A small network was shown many inputs. Here are its activations along a few directions, one row for each input.
Each table varies a few parts of the input and shows all the possible inputs, shuffled.
Descriptions start from the smaller parts, as in this example, which fits no table here: one of 3 separate values, together with either a single point or one of 9 places along a line or (one of 6 places along a line, together with one of 8 places around a ring).
Shared parts are said once, and a part with two or three values counts as separate values.
(in the rows, 128 means zero)

Other details of the inputs shift rows strongly along two fixed directions, in all tables alike. That doesn't count.

A family of inputs:
r1: [135 132 137 102 139 136 206 125 129 179 129 116 121 139 122 122  91]
r2: [116 128 145 114 103 138 185 110 115 173 151 114 126 138 147 175  69]
r3: [ 97 105 136 168  74 126  75 115 113  89 143 143 158 138 163 186 124]
r4: [179 122 106 142 196 134 128 163 135 109  83 134 122 147  77   8 189]
r5: [150 130 103 115 113 147 193 129 124 141 129 167  89 166 108 110 111]
r6: [ 99 114 113 152  58 123  69 123 131  89 131 147 150 126 158 195 137]
r7: [132 133 104 174 112 124   8 160 139  60 109 124 166 110 117  95 203]
r8: [110 100 136 151  84 127 101 126 128  96 136 149 145 129 158 176 134]
r9: [ 97 131 152 102 116 128 182  99 126 156 155 137 100 120 140 178  80]
r10: [138 131 124 110 153 138 208 116 126 182 137 113 114 140 123 123  92]
r11: [142 130 117 129 116 137 198 117 114 146 140 168 102 179 105 105 115]
r12: [159 143 135 102 204 124 123 156 136 128  99  95 103 110  86  36 173]
r13: [161 120 111 107 140 146 226 126 122 156 123 165  81 175 104 103 114]
r14: [131 122 109 181 125 111  10 151 136  62 103 118 172 118 116  96 210]
r15: [141 142 151  86 156 140 212 124 121 172 136 133  75 134 100 104  92]
r16: [160 125  98 106 128 146 218 122 126 157 125 171  79 172  96 104 117]
r17: [ 94 128 147 139  86 121  84 115 117 125 146  87 163 113 175 194 109]
r18: [113 139 149 139 145 113  13 151 134  77 113  79 148  79 135 110 176]
r19: [172 125 110 139 191 132 131 168 141 105  79 138 128 144  81   5 186]
r20: [146 140 127 106 161 145 220 120 134 191 136 124 101 148 118  94  81]
r21: [160 149 100 125 153 108  80 145 112  97 116 148 150 118 118  93 144]
r22: [125 135 124 140 154 123  98 146 145 126 110  88 159 102 133 104 143]
r23: [109 129 144 104 105 128 189 105 118 172 148 113 131 142 154 173  82]
r24: [161 143 114 124 204 130 130 162 160 146  91  96 137 114  99  25 156]
r25: [113 119 116 134  66 135 157  96 115 138 160 170 121 158 134 192 114]
r26: [138 130 125 110 153 139 199 112 135 188 139 120 114 142 126 123  89]
r27: [141 104 120 176 138 121  10 164 143  55  98 112 165 100 131  99 207]
r28: [152 147 138 100 198 122 127 159 141 125  96 101 107 108  89  33 169]
r29: [ 85 123 149 137 105 117  71 107 127 111 150 108 138  90 157 203 119]
r30: [131 126 128 157 150 117  12 161 143  94  98  60 186  81 133 109 180]
r31: [174 142  94 132 169 135 128 168 147 111  90 146 121 140  69  14 196]
r32: [183 135 100 133 185 140 126 180 141 100  82 131 108 142  84  12 179]
r33: [109 124 156  98 114 130 177 101 115 164 154 131  98 125 133 185  84]
r34: [117 130 111 137  93  97  53 108 102  94 145 152 172 112 161 204 123]
r35: [ 97 120 143 137  93 117  79 112 120 127 143  84 168 112 172 199 119]
r36: [138 127 117 124 117 132 203 116 121 148 132 172 108 175 105 109 121]
r37: [106 111 124 147  78 126  95 128 127  95 128 145 145 135 158 181 131]
r38: [ 84 124 161 127  94 115  74 118 128 113 141 111 144  90 155 199 118]
r39: [115 102 137 154  84 133 101 126 120  96 143 146 137 133 159 175 124]
r40: [ 84 130 155 138 100 122  69 106 135 115 154 117 133  94 162 195 106]
r41: [ 94 124 151 112 107 129 153  86 127 159 165 136 106 120 150 201  80]
r42: [126 142 145  99 150 137 194 115 125 159 145 131  82 126 115 122  90]
r43: [122 137 145  95 151 133 194 110 140 168 140 141  90 127 117 122  93]
r44: [121 135 116 107  93 107 148  98  99 133 153 179 142 138 152 196  84]
r45: [102 130 136 146 107 127 104 120 126 133 143  95 155 110 163 175 102]
Description of these inputs: one of 3 separate values, together with either a single point or one of 6 places around a ring or (one of 2 separate values, together with one of 4 places along a line).
Question: Changing only the choice among 3 separate values turns r9 into r42. The same change can be made to r24. Which row results?
Answer: r20
Question: Changing only the choice among 3 separate values turns r35 into r23. The same change can be made to r25. Which row results?
Answer: r31
Question: Which other rows does r43 become when the choice among 2 separate values takes its other values? List them by row number.
Answer: r24

A family of inputs:
r46: [134 138 144  92 117 140 177 119 118 174 154 101 105 128 121 147 111]
r47: [185 142  80 156 144 169 228 154 131 167 114 136 120 210  97   9 115]
r48: [ 81 103 143 135  25 135 142 103 101  88 155 179 127 140 160 224 104]
r49: [167 119 105 136 145 141  50 191 163  66  67 149 118 128  99  44 205]
r50: [ 78 107 155 168 133 116  36 130 166  92 122  90 170  88 166 141 164]
r51: [142 157 120  92 171 139 214 131 158 191 112 107  87 140  81  51 148]
r52: [ 89 147 119 146 129 106  28 129 164  98 125 106 181  71 160 149 143]
r53: [154 155 130  97 175 149 206 135 144 188 113 104  82 134  59  60 127]
r54: [195 121  76 121 174 149 228 149 144 137 109 182  50 167  71  48 145]
r55: [152 156 114 112 193 105  64 166 122 101  89  92 145  88 126  66 146]
r56: [106 137 141 165  91  95  14 154 110  38 122 145 170 115 128 136 194]
r57: [110 138 138 113 112 114  74 132 112 115 122  67 141 112 142 160 143]
r58: [ 74  96 178 138  89 140 180  79 119 171 172 135 111 131 162 230  46]
r59: [ 86 137 143 115  88 130 169  80 121 172 174 149 125 115 156 236  29]
r60: [128 115 165  97 151 132 217 107 103 158 136 119  92 155 147 144  73]
r61: [142  91  93 176 107 103  37 154 125  90  88 106 241 124 155 151 185]
r62: [ 95 109 108 148  66 130 118  67  98 121 179 188 125 154 157 243 105]
r63: [141 145 132  96 141 128 158 123 117 159 153 131 122 106 143 144  80]
r64: [167 140 104 142 167 100  45 137 126  82 103 158 142 131  81  36 200]
r65: [133 107 170 117 145 139 172 120 118 153 151 116 110 125 148 140  98]
Question: What do these inputs look like to the network?
Answer: either one of 2 separate values or one of 6 places around a ring or (one of 3 separate values, together with one of 4 places along a line)
Question: Which other rows does r60 become when the choice among 3 separate values takes its other values? List them by row number.
Answer: r55, r57
Question: Start at r49 and move only the place on the ring of 6, one step at a time. The first step leads to r48. Which rows follow, in order?
Answer: r56, r64, r62, r54
